Each row below holds a small network's activations on one record, seen along a few directions.
After each row come some of the record's fields: Pagip, Voso, Feme, Biv.
[ 1.47  5.43 -1.58  2.23 -4.22 -2.62 -4.72  3.36 -4.05 -3.32 -1.42  0.93
  3.22  4.04  0.64]  <Pagip:y1 Voso:z3 Feme:n2 Biv:k1>
[-6.40 -2.28  3.56 -1.76 -5.43 -1.60 -7.19 -2.27 -7.38 -2.40 -4.82  5.63
 -0.87 -5.68  6.20]  <Pagip:y2 Voso:z2 Feme:n2 Biv:k2>
[ 6.36 -2.05 -5.50  1.02  0.48 -2.20  6.79  6.29 -2.88  1.25  3.98  1.23
 -1.85 -1.47 -0.38]  <Pagip:y1 Voso:z3 Feme:n1 Biv:k1>
[ 4.77 -0.77 -1.54 -0.69 -4.34  4.60  0.24 -1.77  3.30 -4.70  4.79  0.42
  0.17  1.11  1.83]  <Pagip:y1 Voso:z4 Feme:n1 Biv:k1>
[ 4.05 -2.57  0.21 -1.13 -5.46  0.37 -4.20  1.20  3.65 -3.55 -0.02 -2.45
 -2.92  0.77 -0.03]  <Pagip:y1 Voso:z2 Feme:n1 Biv:k2>
[-4.15  0.91 -1.80 -6.51 -0.20 -2.64  0.04 -1.68 -7.52 -0.07 -3.12 -1.53
 -1.63 -2.06 -3.75]  <Pagip:y2 Voso:z3 Feme:n2 Biv:k2>
[ 0.67  2.67 -7.64  1.30  3.94  2.47  0.76 -0.52 -4.96 -1.55 -4.30 -3.27
 -0.66 -0.69 -4.14]  <Pagip:y1 Voso:z1 Feme:n2 Biv:k2>
[-4.45  0.01 -2.45  2.41 -1.67 -2.31  0.30 -2.60 -0.68  8.38  1.42  1.84
  2.16 -0.28  0.54]  <Pagip:y2 Voso:z2 Feme:n2 Biv:k1>
[-2.55 -0.70 -4.92 -3.78 -2.32  5.64  5.51  3.03 -2.30 -2.06  5.91 -0.02
  1.99  0.35 -0.86]  <Pagip:y2 Voso:z1 Feme:n1 Biv:k1>
[ 4.63  1.05 -0.38  0.08 -6.40  0.82 -1.35  0.61  3.63 -2.01  2.80  1.52
 -3.87  2.34  0.25]  <Pagip:y1 Voso:z2 Feme:n1 Biv:k1>
[-6.07  1.54  0.77  3.87  4.23  0.33  3.98  2.07 -1.80  0.32 -1.38  0.84
  4.36  4.63 -0.51]  <Pagip:y2 Voso:z1 Feme:n2 Biv:k1>
[-3.94  0.72  2.58 -4.50  2.20 -2.43  3.25 -1.49 -3.58 -6.14 -3.43  3.85
  0.20  3.19 -3.01]  <Pagip:y2 Voso:z1 Feme:n2 Biv:k2>
[ 1.58  1.16  2.09  0.94 -2.94 -2.37 -3.98  3.77 -2.99 -3.35 -1.31 -8.00
 -1.74  3.30  1.04]  <Pagip:y1 Voso:z3 Feme:n2 Biv:k2>
[-1.91 -0.05 -2.56  5.17 -1.00 -1.22 -8.21  1.18 -2.61  0.39 -5.26  7.73
  1.76 -9.29  5.20]  <Pagip:y1 Voso:z2 Feme:n2 Biv:k2>
[ 1.44 -0.21  0.87 -3.53 -8.62  3.41 -0.90  0.08  4.02 -1.41  6.61 -0.06
 -1.19  0.38  1.29]  <Pagip:y2 Voso:z2 Feme:n1 Biv:k1>
[ 3.07 -1.08  1.05  0.47 -2.45  0.59 -0.10 -2.10  2.86 -6.24 -1.76 -2.80
 -1.29 -0.98  0.94]  <Pagip:y1 Voso:z4 Feme:n1 Biv:k2>
[ 6.21  2.42  2.72  1.82  0.91 -4.23  2.18  2.32 -0.65  1.67  2.49  1.75
  0.78 -0.43 -3.85]  <Pagip:y1 Voso:z3 Feme:n1 Biv:k1>
[-3.81 -0.25  7.07  2.17  0.57 -0.71 -3.81  2.83 -4.63  1.80 -3.71 -4.57
 -4.17 -1.40  1.40]  <Pagip:y2 Voso:z3 Feme:n2 Biv:k2>
[-1.29  1.27  7.12 -0.84  0.52  3.77 -3.29  2.93 -1.68  3.30 -3.05 -3.30
 -1.40 -5.50 -2.96]  <Pagip:y2 Voso:z3 Feme:n1 Biv:k2>
[-1.44 -2.41 -2.07  2.30 -0.25  2.59  5.01 -2.91  1.29  4.84  5.09 -4.36
 -0.27  0.24  2.79]  <Pagip:y2 Voso:z4 Feme:n1 Biv:k1>
[-1.11 -5.19 -2.53 -3.50 -3.50  3.75  0.87 -0.17  0.99  7.19  2.69 -2.94
  0.84 -6.66  1.28]  <Pagip:y2 Voso:z2 Feme:n1 Biv:k2>
[-6.87 -1.37  1.23  1.90  6.28 -0.08  1.98  1.54 -2.79  1.50 -4.39 -1.59
  3.66  2.40 -0.35]  <Pagip:y2 Voso:z1 Feme:n2 Biv:k2>
[ 1.96 -2.30  2.05  0.05 -2.12  0.73  3.49  1.01  5.22  5.73  4.69  0.51
 -0.83 -2.04  1.17]  <Pagip:y2 Voso:z2 Feme:n1 Biv:k1>
[-5.17 -4.74  2.01 -2.79  4.29 -4.30 -2.59 -5.10 -1.26  1.06 -6.13  1.95
 -0.89  1.70  3.08]  <Pagip:y2 Voso:z4 Feme:n2 Biv:k2>
[ 0.24  0.00 -1.09  3.98 -4.62 -5.10 -3.78  0.91  1.18 -2.78  0.92  3.35
 -1.97  4.96  2.67]  <Pagip:y1 Voso:z2 Feme:n2 Biv:k1>
[-4.85  2.80 -4.87  4.95  3.82  5.35 -3.73  3.55 -6.33 -3.00 -5.75  3.35
 -1.22 -1.20  0.96]  <Pagip:y1 Voso:z1 Feme:n2 Biv:k2>
[-6.50 -0.92 -3.59  0.82 -0.56 -5.41 -6.02 -3.17  0.12  0.73  2.07 -3.74
 -2.42 -2.56  3.94]  <Pagip:y2 Voso:z2 Feme:n2 Biv:k2>
[-0.32  1.04  2.08 -0.39 -2.82  0.01  2.96 -4.01  4.48 -3.89  3.00  2.04
 -2.61  1.68 -0.55]  <Pagip:y2 Voso:z4 Feme:n1 Biv:k1>
[-2.03 -1.65  4.78 -2.45  0.43 -8.49  2.56  2.56 -0.28  1.17 -3.65  2.07
  2.32  0.53 -3.97]  <Pagip:y2 Voso:z3 Feme:n2 Biv:k2>
[-6.29 -1.33  1.13 -3.91  4.13 -2.15 -1.09 -1.49 -7.00 -5.05 -4.57  1.91
 -4.16  6.18 -0.98]  <Pagip:y2 Voso:z1 Feme:n2 Biv:k2>
[-0.56  0.72  0.73 -3.09  0.54  1.20  6.19  2.16  0.70 -5.62  5.11  2.00
 -2.30  3.18 -1.38]  <Pagip:y2 Voso:z1 Feme:n1 Biv:k1>
[ 3.68  0.01 -0.20 -7.77  4.33  3.82  0.16 -1.85 -5.11 -3.45 -2.39 -1.65
  0.35 -2.56 -0.97]  <Pagip:y1 Voso:z1 Feme:n1 Biv:k2>
[ 4.59 -1.14  1.57  0.38 -5.14 -0.95 -2.13 -0.27  2.48 -4.16 -0.29 -2.50
 -2.01 -2.70  0.53]  <Pagip:y1 Voso:z2 Feme:n1 Biv:k2>
[-3.05 -1.85 -3.49 -8.84  6.76  3.51  1.97 -1.92 -6.24  3.09  2.31  1.86
  2.19 -6.48  2.36]  <Pagip:y2 Voso:z1 Feme:n1 Biv:k2>
[ 1.55  1.59  2.37 -2.97  1.03 -0.07  2.62  1.62 -0.18  6.92  4.94  0.31
  3.30 -3.02 -1.57]  <Pagip:y2 Voso:z3 Feme:n1 Biv:k1>
[-0.14 -6.13 -1.58 -0.19 -5.26  2.99  2.89  1.19  0.92  5.11  2.78 -4.44
  0.09 -6.82  0.23]  <Pagip:y2 Voso:z2 Feme:n1 Biv:k2>

Here are new rows. What are their fields?
[ 2.18 -1.50  0.55 -5.29  0.66 -6.18 -7.49 -3.87 -1.98 -2.29 -0.93  7.04
 -1.45 -2.21  5.09]  <Pagip:y1 Voso:z2 Feme:n2 Biv:k2>
[-7.19 -2.91 -1.63  1.00  5.19 -4.91 -3.71 -3.24  3.90 -0.56 -2.31  4.49
  0.19 -0.40  1.56]  <Pagip:y2 Voso:z4 Feme:n2 Biv:k2>
[-4.09  2.92  1.68  2.75  3.49  3.60  4.24  1.11 -1.69  0.67  0.43 -0.47
  4.23  2.08 -1.87]  <Pagip:y2 Voso:z1 Feme:n2 Biv:k1>
[ 7.23  3.93 -1.57 -2.63 -3.72  1.41 -0.21  3.68 -0.17 -0.14  3.03 -1.00
  2.58 -0.91 -0.40]  <Pagip:y1 Voso:z3 Feme:n1 Biv:k1>
[ 1.01 -1.15 -6.56  3.02 -1.03 -3.69 -2.10 -3.58 -2.01 -4.71 -3.89 -0.87
 -4.46  2.90  0.40]  <Pagip:y1 Voso:z4 Feme:n2 Biv:k2>
[ 0.79 -1.54 -0.70  8.73 -2.92 -0.22 -1.59  4.29 -2.01  5.18 -3.80  7.87
 -1.50  0.89  5.09]  <Pagip:y1 Voso:z2 Feme:n2 Biv:k1>
[ 6.26 -1.18 -1.27 -2.12 -1.34  1.25 -1.58  4.92  0.10  0.85 -0.14 -4.43
  1.13 -2.92 -3.33]  <Pagip:y1 Voso:z3 Feme:n1 Biv:k2>
[ 0.84  5.74  3.95 -1.26 -4.70 -1.74  0.85  0.14 -1.52 -2.59  4.67 -0.83
  0.51 -1.17 -2.72]  <Pagip:y2 Voso:z3 Feme:n1 Biv:k1>
[ 0.70  3.50 -4.88  0.14 -2.91 -1.94  0.90  3.01 -5.22 -3.18  2.25 -3.06
 -1.05  4.29  2.74]  <Pagip:y1 Voso:z3 Feme:n2 Biv:k1>
[-9.47 -2.27  1.61  3.61  3.58  5.50  0.08  4.80 -7.04  2.51 -4.38 -2.00
  0.84  1.52  6.53]  <Pagip:y2 Voso:z1 Feme:n2 Biv:k2>
[-0.35  3.22  5.34  0.97  1.26  5.12  5.78  3.40  0.34 -4.14  2.34  2.94
 -2.29 -0.57 -1.04]  <Pagip:y2 Voso:z1 Feme:n1 Biv:k1>
[ 3.28 -2.47 -5.79  1.92 -2.63 -0.79  4.83 -1.09  2.58 -0.97  2.62  0.20
 -2.87  2.27  0.39]  <Pagip:y1 Voso:z4 Feme:n1 Biv:k1>
[ 0.17  1.73  2.26 -1.30 -5.27  1.64 -0.51 -1.36  4.68  0.42  3.44  0.98
  0.95 -1.18  0.14]  <Pagip:y2 Voso:z2 Feme:n1 Biv:k1>
[ 0.07  1.34 -2.12  1.70  2.89  4.68 -0.36  3.94 -1.54 -2.89 -5.46 -4.81
  2.05  2.17 -1.55]  <Pagip:y1 Voso:z1 Feme:n2 Biv:k2>
[-2.34 -1.66 -1.59 -8.89  0.60  1.41 -3.44 -4.55  4.20 -3.55  3.23  4.56
 -1.36 -3.59  3.23]  <Pagip:y2 Voso:z4 Feme:n1 Biv:k2>
[ 5.88  2.50 -0.07 -2.27 -5.27 -1.34  0.95  4.48 -0.36 -2.88  4.83 -0.85
 -0.24  0.95 -0.03]  <Pagip:y1 Voso:z3 Feme:n1 Biv:k1>
[ 1.93 -2.24  0.90 -3.26 -6.90  0.16  1.15  0.31  4.19 -1.24  6.56  1.86
 -3.86  2.27  1.85]  <Pagip:y2 Voso:z2 Feme:n1 Biv:k1>
[ 0.71  3.10 -1.72  0.38 -2.78 -4.75 -4.06  6.19  1.27 -3.95  1.42  0.64
  0.97  3.47 -1.10]  <Pagip:y1 Voso:z3 Feme:n2 Biv:k1>
